A small network was trained on made-up records. Each row is its average activation on records with the value named, seen along a few directions.
Related values have similar rows: they may be neighbours, one step apart, or belong to one group.
In the rows, 500 means zero.
Random noise pushes rows far along 4 fixed directions. That doesn't count. These rows show it; they differ only by the noise:
[554 577 577 531 431 461 426 422 576 548 414 489 311 440 572]
[755 587 388 627 457 769 455 747 367 639 476 511 416 472 740]
[537 477 283 423 720 366 522 293 862 577 428 560 459 500 450]
[271 442 504 380 511 340 444 538 593 522 461 588 635 645 578]
[339 397 300 383 685 374 498 549 718 578 499 628 723 653 540]
[274 441 573 517 609 195 408 370 870 578 526 581 541 475 397]


Sen, 20 values:
f8: [376 567 618 193 263 422 534 391 304 344 256 423 433 657 758]
f16: [489 533 463 388 424 595 567 591 384 547 407 532 539 518 702]
f3: [345 611 701 252 282 419 555 329 409 279 364 423 537 790 518]
f14: [498 381 584 426 440 469 507 553 356 413 409 466 500 427 580]
f15: [578 478 254 429 630 609 583 604 504 671 561 590 689 566 632]
f20: [259 315 858 837 466 183 410 579 642 514 689 515 510 229 344]
f6: [471 517 338 703 658 606 501 626 672 672 680 565 752 563 398]
f12: [486 439 747 560 424 431 461 507 435 579 452 442 359 240 360]
f10: [611 518 261 488 655 619 526 638 547 576 577 598 662 440 607]
f11: [557 533 336 377 580 539 594 497 545 541 374 616 483 577 609]
f1: [731 556 356 396 517 706 599 365 321 322 465 456 213 589 502]
f9: [736 527 430 453 478 658 550 516 308 524 319 353 225 373 538]
f4: [911 536 136 654 775 700 477 366 637 591 649 411 346 350 207]
f17: [465 472 630 287 261 375 544 179 325 215 393 315 242 602 424]
f18: [610 545 874 777 438 570 414 482 399 519 651 430 324 292 250]
f19: [763 521 410 578 528 547 552 421 412 516 312 383 203 359 467]
f7: [358 595 461 398 403 578 516 537 344 332 546 480 686 686 538]
f13: [240 471 516 505 533 353 512 485 722 435 605 548 768 669 404]
f5: [360 548 456 398 534 438 549 346 643 421 556 565 696 607 368]
f2: [477 415 633 547 466 487 498 452 344 341 610 496 573 446 409]
Sen is arranged as 4 separate groups.
Which other values are in the same group as f20? Give them in the order they are listed.
> f14, f12, f9, f19
Which other values are in the same group as f17? Give them in the order they are listed.
> f1, f4, f18, f2
Which other values are in the same group as f6? Give them in the order they are listed.
> f3, f7, f13, f5

Laka, 10 values:
s5: [458 588 593 573 441 517 447 373 514 433 672 481 499 536 357]
s7: [199 305 421  40 471 338 549 552 316 377 243 578 685 737 604]
s4: [478 674 613 399 331 483 480 276 552 512 382 483 363 485 582]
s8: [178 585 339 147 555 289 639 265 745 345 413 548 760 823 530]
s10: [334 468 534 233 491 275 462 402 507 451 312 542 480 542 600]
s6: [713 444 504 589 591 507 576 389 608 548 387 431 184 291 367]
s9: [789 383 155 525 613 783 621 683 209 494 460 437 487 580 604]
s3: [707 370 178 615 713 662 594 651 457 505 618 499 668 597 462]
s1: [554 627 777 505 213 614 469 427 185 307 506 365 332 533 526]
s2: [483 499 223 107 597 484 588 416 583 504 308 627 624 690 654]
Laka is arranged as a line.
Going along Laka from s5 by way of its neighbour s1, in what order are s7, s10, s3, s2 met?
> s3, s7, s10, s2
Which values are neighbours of s8? Give them in the order they are listed.
> s4
